Each row below holds a small network's activations on one input, seen along a few directions.
Each table varies a few parts of the input and shows all the possible inputs, shuffled.
Descriptions start from the smaller parts, as in this example, which fits no table here: one of 2 separate values, together with either a single point or one of 9 places around a ring or (one of 4 places along a line, together with one of 5 places around a ring).
Shared parts are said once, and a part with two or three values counts as separate values.
In the rows, 128 means zero.

Table:
row 1: [ 99 129 118 125 144 128 133 121 125 103 165 115 123 132 159 153 135 121
 133]
row 2: [116 122 128 120 111 164 125 151 138 150  95 146 139 130 112 119 142 133
 136]
row 3: [126 121 126 129 124 160 125 145 139 151  98 150 139 118 106 117 139 133
 135]
row 4: [103 129 112 133 147 122 132 112 128 104 166 118 129 125 151 147 132 111
 133]
row 5: [121 120 122 127 116 157 124 142 142 151  97 148 146 123 106 115 139 123
 135]
row 6: [201 147 157 136 128  33 129  96 100 110 149  93  96 146 130 117  80 142
  99]
row 7: [105 130 115 134 150 123 130 115 125 101 166 120 123 118 149 151 129 123
 131]
row 8: [217 139 167 133  95  72 125 123 111 160  80 121 113 144  87  80  87 155
 102]
row 9: [106 130 120 127 149 127 132 120 124 103 165 118 120 121 159 154 133 126
 134]
row 10: [ 98 129 115 128 142 125 132 116 126 102 163 115 127 131 153 148 136 110
 130]
row 11: [125 120 131 120 117 164 124 150 138 150  96 148 137 119 114 120 139 139
 135]
row 12: [117 120 126 123 113 161 125 146 140 150  95 145 143 130 109 114 144 121
 133]
- What is each input in this table made of? => one of 2 separate values, together with either a single point or one of 5 places around a ring
- The inputs of row 2 and row 1 match in every part but the choice among 2 separate values. If row 8 is changed in the same way as row 2 into row 1, which row does it become? => row 6
- A walk changes only the place on the ring of 5. It starts at row 11 and steps to row 2. List the rest of the walk in order. => row 12, row 5, row 3
- Which other rows does row 7 become when the choice among 2 separate values takes its other values? List them by row number. => row 3

Table:
row 13: [116 120  99 137 146 107 134  99 126 104 169 112 141 112 132 139 116 101
 126]
row 14: [105 126 123 124 118 131 134 133 131 131 130 118 145 162 127 126 146  96
 130]
row 15: [220 148 159 142 102  57 127 111 113 157  90 115 115 158  82  75  90 127
 100]
row 16: [113 120 126 119 129 181 123 146 144 147  99 160 132  90 132 128 148 146
 151]
row 17: [107 124 115 134 128 107 130 108 114  89 163 105 137 130 132 146 124  97
 109]
row 18: [104 118 129 116 110 156 129 149 137 148 107 132 146 155 122 121 150 112
 130]
row 19: [105 130 106 138 144 112 137  89 130 102 159 119 127 112 153 133 129  94
 133]
row 20: [109 131 107 143 143 139 130 114 143 136 129 140 139 124 125 117 149  94
 143]
row 21: [215 143 156 140 105  27 133  87 104 121 120  97 109 144 112  93  73 132
  94]
row 22: [116 112 113 138 135 165 123 139 143 148 115 149 153 114 101 115 138 117
 132]
row 23: [126 128 123 136 173 131 125 130 124 102 176 125 116 102 153 165 121 157
 132]
row 24: [115 125 132 123 160 123 121 141 119  91 174 118 112 125 151 173 124 154
 121]
row 25: [104 130 122 123 117 108 140 108 115 100 159  96 132 149 151 142 131  95
 119]
row 26: [103 130 132 107 108 173 126 151 142 147  96 150 130 111 140 135 143 152
 155]
row 27: [ 95 140 112 128 122 106 138  93 123 103 158 108 124 132 159 136 128  99
 133]
row 28: [116 113 132 116 120 172 121 167 132 129 106 146 140 113 112 145 140 154
 129]
row 29: [107 141 131 120 150 122 128 124 126 102 170 124 103 125 183 162 129 155
 143]
row 30: [218 138 165 136  94  82 124 125 117 169  66 129 116 151  79  67  93 146
 100]
row 31: [108 112 123 128 122 156 118 150 138 138 113 141 150 138 100 126 143 111
 120]
row 32: [115 138 126 132 172 131 129 121 129 108 167 131 103 104 170 162 134 150
 144]
row 33: [122 111 122 122 130 182 124 156 138 146 106 152 142  89 109 134 133 153
 142]
row 34: [224 134 174 118  90  94 124 140 114 165  58 133 107 126  89  87  85 186
 114]
row 35: [107 120 114 136 133 163 128 129 147 152 107 156 139 117 118 111 153 111
 142]
row 36: [ 97 129 120 125 111 161 126 134 144 148 104 145 136 136 130 112 148 114
 140]
row 37: [113 136 141 115 146 127 130 140 116 102 168 108 108 141 173 168 135 152
 128]
row 38: [ 99 138 111 132 120 135 132 118 136 134 128 129 133 144 134 118 146  99
 140]
row 39: [108 120 111 136 128 135 124 133 128 119 135 125 145 144 106 126 139  98
 115]
row 40: [120 120 103 144 145 137 129 123 140 133 139 136 151 124 106 124 132  99
 136]
row 41: [223 147 173 132 129  47 126 117  95 128 129 104  76 139 126 116  76 187
 102]
row 42: [110 117 140 101 107 172 127 166 133 141 101 137 136 130 135 138 145 150
 138]
- The inputs of row 16 and row 19 match in every part but one. If row 42 is changed in the same way as row 16 into row 19, which row does it become? => row 25
- What is each input in this table made of? => one of 5 places along a line, together with either a single point or one of 5 places around a ring
- A walk changes only the place on the ring of 5. It starts at row 31 and steps to row 18. List the rest of the walk in order. => row 36, row 35, row 22
- A walk changes only the place on the line of 5. It starts at row 29 and steps to row 27. List the rest of the walk in order. => row 38, row 36, row 26

Table:
row 43: [147 141 116 154 143  52 135  69 112  90 173  94 120 133 133 126 102  84
 111]
row 44: [175 116 157 118 118 153 111 178 127 153  83 150 123 113  87 129 114 186
 117]
row 45: [ 98 127 118 123 176 134 132 130 116  82 209 113 112 102 182 192 129 159
 137]
row 46: [109 120 127 123 135 209 114 164 154 160  85 182 132  80 121 128 153 163
 156]
row 47: [ 76 128  93 145 162 105 132  96 125  80 207 104 143 134 152 154 136  74
 119]
row 48: [208 141 140 157 119  48 128  85 120 153 101 116 116 146  78  74  87 104
 105]
row 49: [143 149 152 121 115  68 138  99  97  88 151  84  97 155 167 132 109 123
 105]
row 50: [155 116 156 105  70 144 128 171 123 166  66 128 145 164  90 102 125 149
 116]
row 51: [ 77 131 119 108 135 129 139 124 113  86 188  88 123 151 187 164 139 112
 126]
row 52: [227 148 176 142 132  69 120 123 106 149 101 131  83 117 106 102  85 190
 112]
row 53: [153 113 123 139 103 127 124 137 134 159  83 133 159 143  57  94 120 106
 107]
row 54: [ 56 120 105 105 122 188 136 150 149 126 137 135 152 142 164 153 170 112
 158]
row 55: [166 142 148 133 160  74 124 106 106  84 174 108  84 105 166 160  97 169
 117]
row 56: [ 58 110  74 135 151 171 136 118 156 127 157 140 170 117 131 141 164  68
 155]
row 57: [ 88 118 124 106  87 199 127 158 152 173  69 160 150 129 124 106 161 125
 154]
row 58: [ 90 117  92 143 119 182 126 126 159 162  85 166 167 109  89  94 159  84
 147]
row 59: [ 71 117 111 122 170 194 123 153 147 113 153 158 131  93 161 174 161 150
 155]
row 60: [206 150 174 126  87  59 129 117 109 154  81 114  97 172 108  79  92 148
 106]
- The inputs of row 60 and row 48 match in every part but one. If row 51 is changed in the same way as row 60 into row 48, which row does it become? => row 47
- What is each input in this table made of? => one of 3 separate values, together with one of 6 places around a ring
- Which other rows does row 54 become when the choice among 3 separate values takes its other values? List them by row number. => row 56, row 59
- Which other rows does row 46 become when the choice among 3 separate values takes its other values? List them by row number. => row 57, row 58

Table:
row 61: [148 122 190 100 137 125 116 173  87  84 179  91  70 144 190 201 106 214
  98]
row 62: [ 69 118 131 141 141 239 128 161 158 150  72 176 129  93 137 128 170 163
 154]
row 63: [ 89 114  88 156 156 221 117 131 180 168 114 178 145  75 112 118 157 102
 177]
row 64: [ 36 140  73 134  86 185 144 114 169 137 117 116 179 193 117 107 170  14
 160]
row 65: [ 70 126  87 145 194 189  97 137 157 114 160 178 150  75 143 170 176  99
 156]
row 66: [ 71 121 126  81 120 233 123 207 135 115 143 140 136 117 193 196 163 183
 160]
row 67: [192 130 173 115 103 119 132 137 137 210  40 161 126 119  83  95 121 186
 132]
row 68: [139 151 130 129  99  12 143  66 118 102 176  62 120 211 160  87  84  56
 107]
row 69: [194 155 177 132 162  76 122 109  91 104 134 115  71 127 162 128  77 210
 107]
row 70: [197 143 145 146 180  30 113  84 132 125 167 102  95  97 141 109  73 156
 136]
row 71: [200 127 122 152  90  61 137  67 103 140 124 117 136 109  93  76  83 114
  91]
row 72: [ 70 112 149 102  92 246 127 202 154 154  77 141 139 116 154 144 159 193
 179]
row 73: [173 145 133 152  69  47 149  72 116 115 100  80 116 210 125  57 123  41
  78]
row 74: [209 138 198  83  65 106 126 157 102 154  90 116  73 132 147 106 104 222
 112]
row 75: [153 142 121 140  62  78 158 108 123 176  69 103 177 221  81  54 121  32
 120]
row 76: [214 144 186 132 113  79 127 117 132 158 100 138 102 123 124 101  93 208
 126]
row 77: [ 61 116  83 138 161 132 136  78 101  52 192 131 131  80 156 178 141  86
 123]
row 78: [143 109 116 147 145 149  92 168 161 180  72 192 156 109  35  88 144 111
 134]
row 79: [ 91 145 110 114 172 154 141 139 133  84 183 152  95  94 194 212 134 172
 161]
row 80: [ 94 120  87 134  78 137 131 136 127 156  75 132 177 230  59  68 162  27
  99]
row 81: [ 67 114 150  79 123 162 124 166 115  91 170 130  98 110 225 214 139 205
 163]
row 82: [ 13 136  68 116 131 167 143 110 127  90 157 106 161 182 159 133 204  14
 120]
row 83: [152 112 133 129 127 180 130 191 159 184  60 167 157 138  63 105 137 185
 144]
row 84: [134  92 165  80  70 192 106 218 144 188  58 160 144 154  88 120 140 204
 142]
row 85: [ 55  99  64 128 158 187 138 110 142 107 173 122 185  79 141 148 166  81
 135]
row 86: [188 155 204  93 116  85 112 162  85  91 121  87  70 141 176 143  76 225
 117]
row 87: [206 137 155 158 142 102 123 135 134 179  43 152 136  96  52  68 121 114
 135]
row 88: [ 59 115  77 146 115 198 131 124 164 141 120 146 190  81  90 114 141  73
 159]
row 89: [100 146 109 147 136  47 156  88 102  77 226  53 133 223 152 147 115  63
 108]
row 90: [131 115 124 152 168  69 134  89  95  67 213  82 121 107 129 159 100 107
  80]
row 91: [ 35 137  79 119 132 116 154  71 116  49 183  94 109 181 183 162 176  21
 121]
row 92: [186 129 107 136 129  45 133  51 101 104 168  81 111 109 131 115  66 119
  90]
row 93: [ 68 123 106 109 161 211 121 160 163 132 156 173 142  95 177 188 165 160
 156]
row 94: [191 106 112 134  84 106 142  88 124 188  62 128 161 106  57  73 106  86
  99]
row 95: [142 139 138 157 206  56 105 112 116  95 212 120  92  97 135 171 111 141
 113]
row 96: [ 85 147  96 156 209 128 120 116 118  65 189 159 108  75 160 186 145 119
 165]
row 97: [212 151 161 158 135  49 104 102 129 144 107 151  97  91  93  80 103 135
 116]
row 98: [193 134 197  77  60 142 131 192 116 191  36 136 115 137  98 104 115 198
 137]
row 99: [156 137 164 136 184 105 125 136 103  88 195 117  75 127 166 191 104 192
  98]
row 100: [135  81  86 135 108 154 131 136 151 173  85 137 192 117  39  77 130  89
 112]
- What is each input in this table made of? => one of 5 places along a line, together with one of 8 places around a ring
- The inputs of row 69 and row 99 match in every part but the place on the ring of 8. If row 92 is changed in the same way as row 69 into row 99, which row does it become? => row 90
- A walk changes only the place on the ring of 8. It starts at row 63 and steps to row 65. List the rest of the walk in order. => row 96, row 95, row 70, row 97, row 87, row 78
